Each row below holds a small network's activations on one input, seen along a few directions.
Each table varies a few parts of the input and shows all the possible inputs, shuffled.
A made-up example of a description, with smaller parts first: one of 4 places along a line, together with either a single point or one of 11 places around a ring or (one of 3 separate values, together with one of 5 places around a ring).
Shared parts are said once, and a part with two or three values counts as separate values.
In the rows, 128 means zero.

Other details of the inputs vary at random and push rows far along two fixed directions, the same in every table; ignore that.

A family of inputs:
R1: [126 118  96 143 142 125 110 140 145 126 145 147]
R2: [122 136 159 132 102 111 125 112 104 152 131 117]
R3: [131 122  99 145 144 120 106 135 147 137 140 149]
R4: [122 138 157 135 102 113 124 111 102 153 135 120]
R5: [126 132 166 123 119 121 145 112 128 121 112 103]
R6: [128 122  97 144 143 120 106 135 147 138 142 150]
R7: [128 125  99 151 141 122 103 130 147 148 137 152]
R8: [107 116 146  93 147 109 139 144 136  89  66  99]
R9: [132 140 103 125 141 148 112 154 129 129 155 134]
R10: [118 132 159 126 124 124 141 111 136 131 108 105]
R11: [136 125 100 145 163 136 124 126 132 135 131 149]
R12: [126 125 105 132 140 153 110 128 145 159 137 145]
R13: [103 120 150 104 144 105 136 132 136 111  67 108]
R14: [138 119 100 143 163 139 128 133 129 123 133 144]
R15: [141 119 166 132  85 128 138 108 100 137 146 133]
R16: [142 122 163 125  84 129 136 107 100 127 147 131]
R17: [137 142 160 137  87 122 135 114  84 131 165 130]
R18: [139 134 166 132 109 127 149 109 116 116 131 110]
R19: [126 125 106 131 140 153 111 131 146 159 135 143]
R20: [139 136 165 138  89 116 135 112  86 137 157 126]
R21: [134 122 165 128  92 123 133 104 107 145 136 131]
R22: [135 120 104 129 137 158 116 142 139 139 145 142]
R23: [130 137 107 144 155 153 125 120 150 144 139 131]
R24: [140 122  96 136 160 141 127 131 127 117 138 144]
R25: [140 137 166 143  86 117 137 110  82 139 163 129]
R26: [137 133 156 122 118 131 145 121 126 103 124 103]
R27: [134 137 163 135  96 112 130 110  92 148 148 122]
R28: [133 124 107 127 141 153 112 135 143 151 140 143]
R29: [142 135 158 127 111 132 145 113 118 105 132 108]
R30: [108 119 146 131 113  93 116 124 136 132 101 124]
R31: [137 138 108 139 155 152 127 124 149 134 144 130]
R32: [121 112 149 131 108  96 127 128 123 116 122 125]
R33: [143 133 107 142 151 157 130 131 145 122 149 126]
R34: [ 88 143  86  30 143 116 171 197 169  56  21  76]
R35: [121 113 151 121 106  93 128 127 123 107 121 120]
R36: [107 117 144 105 147 111 140 141 134 102  74 108]
R37: [ 95 123 147 103 153 106 131 139 149 117  52 107]
R38: [128 118  95 137 140 124 110 141 143 118 149 146]
R39: [138 123 103 124 135 159 115 143 137 131 147 140]
R40: [128 127 100 150 159 137 120 121 134 142 126 151]
R41: [145 149  53 106 120 146 170 151 121  96 139 141]
R42: [126 142 103 132 145 142 108 141 133 149 147 133]
Each input here is: one of 2 separate values, together with either a single point or (one of 4 places along a line, together with one of 5 separate values).
Changing only the choice among 2 separate values turns R35 into R38. The same change can be made to R5. Which row results?
Answer: R31
Changing only the choice among 2 separate values turns R42 into R27. The same change can be made to R25. Which row results?
Answer: R20
Which other rows does R39 become when the choice among 2 separate values takes its other values? List them by row number.
Answer: R16
Which other rows does R22 become when the place on the line of 4 takes its other values? List them by row number.
Answer: R19, R28, R39
Which other rows does R16 become when the place on the line of 4 takes its other values? List them by row number.
Answer: R12, R15, R21
